Here are a small network's activations along a few directions, averaged over the inputs that share one value of a field.
Values that are neighbours, or in one group, have similar rows; names and order tell nothing.

Meni, 10 values:
u6: [ 39  36  21 -20  -9 -20  14  19   6  20  -3  -2 -21  -4  20   7   4]
u4: [ 14 -23  -7  38  -9 -21 -35 -15 -17   4   9  29  11   5  10 -26 -11]
u10: [ -7 -22 -13  14  14 -35  17 -24 -19   7 -27  35  10 -11 -21 -31   1]
u1: [-37 -44   1 -11   4 -10  -4 -23   5   2 -12 -28  10  30 -13  -6  19]
u3: [-17  39 -25  -2 -10  44 -25   3   4 -15  39  -6 -14 -19  -3  25 -19]
u8: [-19 -32 -15   9 -17   2 -51  -7  20 -12  -8 -17  30  13   9   9 -16]
u7: [ 21  52   7   3 -23   2 -13  -1  49 -24   4  28   5   2  18  -7 -13]
u9: [ 16 -21  12  -5  27 -24  47  12 -38   0 -15  13 -25 -15   8 -19  26]
u5: [-14 -16  24  -7   3   4  38  10   3  28   0 -36   9   1 -24  20  21]
u2: [  3  31  -5 -18  19  57  12  27 -14  -9  12 -15 -14  -1  -5  30 -12]
Each value of Meni is a pair of two hidden parts, and every pair occurs once (5 first parts, 2 second parts).
Question: u6 and u2 share the first part; u6 and u7 share the second. Which value has the first part of u7 and the second part of u2?
Answer: u3
Question: u4 and u8 share the first part; u4 and u10 share the second. Which value has the first part of u10 and the second part of u8?
Answer: u1

Fem, 6 values:
h1: [  2  35  -2 -16  -2  41  -5  22  12 -12  16 -16  -8  -2   6  29 -11]
h4: [ -8  19 -14  13 -24  10 -41 -10  22 -11  22   7   9   0   5   3 -18]
h3: [ 25  25  14  -7   7   0  26  17 -12   7   4   9 -20  -8   6   0   5]
h6: [  1 -15  -4   8  -7 -15 -19  -8  12  -7 -14   7  15   6   8 -10  -5]
h2: [ -8 -16  15 -18  15  -9  39   3 -10  19 -13 -22  -6   4 -15   4  23]
h5: [-11 -47 -10  19  12 -25   1 -23 -23   4 -15  15  10   1 -10 -26   7]
Fem is arranged as a 2 by 3 grid.
Question: Which values are neighbours of h3? Give them in the order they are listed.
Answer: h1, h6, h2

Mot, 20 values:
z9: [ 34  38  -5  13 -13  22  -8  21  -3 -15  28  16 -22 -15  12   2 -18]
z11: [ 11 -10 -18  15  21 -34  22 -19 -28   5 -10  26 -19 -14   1 -31  12]
z18: [  8 -21   7   6  26 -18  42  10 -36  22  -4  13 -11 -10 -27  -5  14]
z5: [-18 -37  -2  -6  23   6  24 -22 -35   8 -18 -14  -1  -9 -29  -1  12]
z20: [  0 -35 -13  28  17 -25 -10 -27 -23   5   2  30   4  12   1 -38  -4]
z8: [ 12  45  12   0   6  40  17  24  -8  12  25   6 -21  -6  -9  23 -14]
z6: [-33  28 -14  -8   9  36   3   5  -3  -2  33 -18  -9 -23 -10  38   0]
z15: [-13 -27  14 -23   6  -3  18   0   3  -8 -22 -25  10  18  -7   9  16]
z4: [ 18  -6  24 -24   9 -12  38   7   4   2 -17 -14   2   3   7 -18  21]
z10: [ -6 -17   0   4 -11 -35 -19  -9  11  -9 -28  14  13   0  17 -21 -10]
z17: [ 27  40  14   7 -16 -15  -7   3  18  14  16   2  -6   7  28   0  14]
z1: [ 31  36  25 -21  -1   4  17  24   8   1 -18 -19   0   2   3  25  -7]
z2: [-16   3   5 -33 -12  14  -2  11  24   3  12 -30 -11   5  -7  21  12]
z16: [ -8  24 -22   2  -8  23 -35 -10  10 -19  32  31 -15  -4  11  -2 -21]
z14: [  1  20  -3  -1 -32 -10 -34  -3  23 -16   3  11   7  12  13 -10  -7]
z12: [-28  17 -24  15   1  50 -25   2  12 -22  17  -7  13 -10  -2  13  -9]
z19: [ -8  -8 -16 -10 -16  19 -26   5  36  -6 -11 -15  21  13   0  18 -14]
z13: [ 36 -10  24   1   2 -35  10  13  10  14 -21  19  12   6  17 -10  -6]
z7: [-34 -40 -15  28   5 -13   0 -34 -29   5   1  -3  11   2 -17  -9   7]
z3: [-15 -40   6   6 -14 -16 -26   1   6   8 -22 -22  22  13  -3  -3   3]
Each value of Mot is a pair of two hidden parts, and every pair occurs once (5 first parts, 4 second parts).
Question: z17 and z9 share the first part; z17 and z2 share the second. Which value has the first part of z2 and the second part of z9?
Answer: z6
Question: z18 and z4 share the first part; z18 and z20 share the second. Which value has the first part of z20 and the second part of z4?
Answer: z10
Question: z11 and z13 share the first part; z11 and z5 share the second. Which value has the first part of z5 and the second part of z13?
Answer: z15
